Each row below holds a small network's activations on one input, seen along a few directions.
In each table, some parts of the input vary, and every possible input appears once, in random order.
Descriptions start from the smaller parts, as in this example, which fits no table here: line(4) and (point or (values(2) and ring(5)) or ring(11)).
Shared parts are said once, and a part with two or three values counts as separate values.
(in the rows, 128 means zero)

Rows:
x1: [138  85 132 122 135 149 157 152 171 139 112 147 122]
x2: [173 145  95 212 119  42  60 126  81 135 120 113 155]
x3: [130  70 140 124 119 162 145 142 154 133 103 141 135]
x4: [133  66 145 115 118 156 138 141 150 126 104 144 123]
x5: [128  69 143 126 115 163 144 139 147 136 102 150 126]
x6: [131  81 125 118 130 152 147 146 169 139  97 142 127]
x7: [ 93 121 156  80 113 159 150 113 119 123 121 122 110]
x8: [ 89 160 127 107 161 131 172 132 143 113 125 115  88]
x9: [164  54 156 131 129  88 155 111  38 102 112 169 223]
x10: [128  88 106 135 155 136 154 153 174 111 115 134 102]
x11: [185 159  93 174 109 107  45 150 127 117 157 138 141]
x12: [134 196 108 188 132  50  81  94  55 148 138  82 149]
x13: [ 89 120 144  79 120 164 153 111 129 136 125 115 119]
x14: [ 90 129 144  79 120 159 155 119 133 129 117 118 119]
x15: [133  92 118 136 141 136 162 157 178 123 116 139 112]
x16: [ 88 122 150  83 115 167 148 109 118 128 110 120 117]
x17: [185 157 106 199 119  50  56 122 112 125 137 129 141]
x18: [ 78 145 125 104 151 138 164 131 143 113 133 114  97]
x19: [138  90 132 128 139 144 156 155 178 126 110 135 121]
x20: [117 105 161 110 118  88 172  73  16 117 144 158 205]
x21: [ 87 147 132  95 143 142 167 132 143 118 126 112 106]
x22: [ 89 124 147  83 117 165 154 110 127 127 115 116 123]
x23: [133  67 138 116 121 157 145 148 155 139 112 137 130]
x24: [141 212 119 168 128  83  66  97 100 142 174 110 132]
x25: [ 93 140 141  82 133 152 164 125 140 138 124 124 113]
x26: [ 90 136 140  81 128 159 157 116 137 139 107 121 116]
x27: [133 208 115 158 125 115  61 117  97 136 185 111 134]
x28: [143 207 122 175 134  58  70  93  84 147 158 100 132]
x29: [193 161  89 164 107 132  55 149 126 122 167 153 133]
x30: [ 94 147 140  92 132 147 171 128 146 127 124 112 114]
x31: [149 210 111 142 121 140  70 123  96 132 190 115 129]
x32: [188 163 106 190 114  76  50 130 131 120 152 136 141]
x33: [138  74 137 119 123 153 148 151 161 134 110 141 125]
x34: [137  99 109 137 169 132 157 157 174 112 110 138  91]
Question: What do these inputs look like to the network?
Answer: values(2) and (point or line(5) or line(11))
Question: The inputs of x8 and x34 match in every part but the values(2) part. If x24 is changed in the same way as x8 into x34, which row does it become?
Answer: x32
Question: A walk changes only the line(11) part. It starts at x34 and steps to x10. List the rest of the walk in order.
Answer: x15, x19, x1, x6, x33, x23, x3, x5, x4
Question: A walk changes only the line(5) part. It starts at x31 and steps to x27. List the rest of the walk in order.
Answer: x24, x28, x12

Rows:
x35: [127 131 110 123 152 146 131 149 174 133 135 125  98]
x36: [125 105 147 101 119 143 140 120 114 113 123 141 142]
x37: [195 151 112 201 120  57  59 118  83 132 139 123 168]
x38: [110 151 117 119 149 144 129 149 167 124 116 110  82]
x39: [110 129 156  98 131 144 148 108 126 128 133 122 127]
x40: [107 155 128 108 129 143 142 140 164 128 118 115 101]
x41: [123  85 142 124 134 110 161 115  92 123 104 152 166]
x42: [141 108 117 118 122 146 132 153 156 121 128 145 122]
x43: [149  79 123 138 124 122 131 155 163 126 114 143 129]
x44: [178 174  98 180 125  78  44 124  78 131 167 120 165]
x45: [131 106 140 117 116 159 133 136 135 117 122 140 131]
x46: [136 226 113 175 120  73  65 103  90 129 166 107 114]
x47: [152  76 111 153 142 125 124 161 168 122 112 137 113]
x48: [150 204 105 181 121  82  58 102  96 131 178 120 143]
x49: [119 110 141 108 130 129 168 118  86 117 126 144 153]
x50: [ 94 146 135 110 121 154 141 131 136 148 109 109 107]
x51: [ 87 139 134  95 121 143 146 108 116 142 117 108 117]
x52: [130  75 142 125 117 121 137 119 120 133 100 149 150]
x53: [137  76 136 137 115 137 129 139 138 136 106 147 137]
x54: [123 135 124 116 132 149 142 136 168 137 134 129 111]
x55: [114 132 148 113 125 158 143 124 146 136 130 123 118]
x56: [103 132 153  99 136 130 172 101 100 117 141 119 139]
x57: [ 82 145 137  98 130 129 172 101  94 127 127 104 133]
x58: [148 104 102 135 142 151 126 160 159 121 126 138 106]
Question: What do these inputs look like to the network?
Answer: line(4) and (point or line(5))
Question: The inputs of x42 and x40 match in every part but the line(4) part. If x36 is changed in the same way as x42 into x40, which row does it become?
Answer: x51
Question: A walk changes only the line(5) part. It starts at x47 and steps to x43. List the rest of the walk in order.
Answer: x53, x52, x41
Question: Which other rows agree with x35 in the line(4) part? List them by row number.
Answer: x39, x48, x54, x55, x56

Rows:
x59: [ 73 128 158  78 121 162 182 108 117 130 118 121 118]
x60: [164 107 113 152 126 129 100 152 154 125 129 144 128]
x61: [119 103 130 115 134 146 147 142 156 121 113 131 113]
x62: [100 107 147  96 133 149 174 125 136 129 111 127 122]
x63: [167 220 108 197 121  53  43  94  50 131 177 110 163]
x64: [119  95 135 112 131 138 154 135 141 121 112 138 126]
x65: [166  97 121 152 126 120 105 143 140 130 122 147 137]
x66: [164 230 101 199 119  53  36  98  73 136 180 106 148]
x67: [146  94 120 131 130 128 128 144 138 128 116 140 136]
x68: [146 103 115 133 132 135 124 152 154 126 117 135 124]
x69: [ 75 138 149  76 127 169 176 115 131 131 124 116 108]
x70: [ 97 115 140  96 136 155 167 128 148 129 119 121 111]
Question: What do these inputs look like to the network?
Answer: values(2) and (point or line(5))
Question: The inputs of x61 and x64 match in every part but the values(2) part. If x68 is changed in the same way as x61 into x64, which row does it become?
Answer: x67
Question: Which other rows does x60 become when the values(2) part takes its other values? List them by row number.
Answer: x65
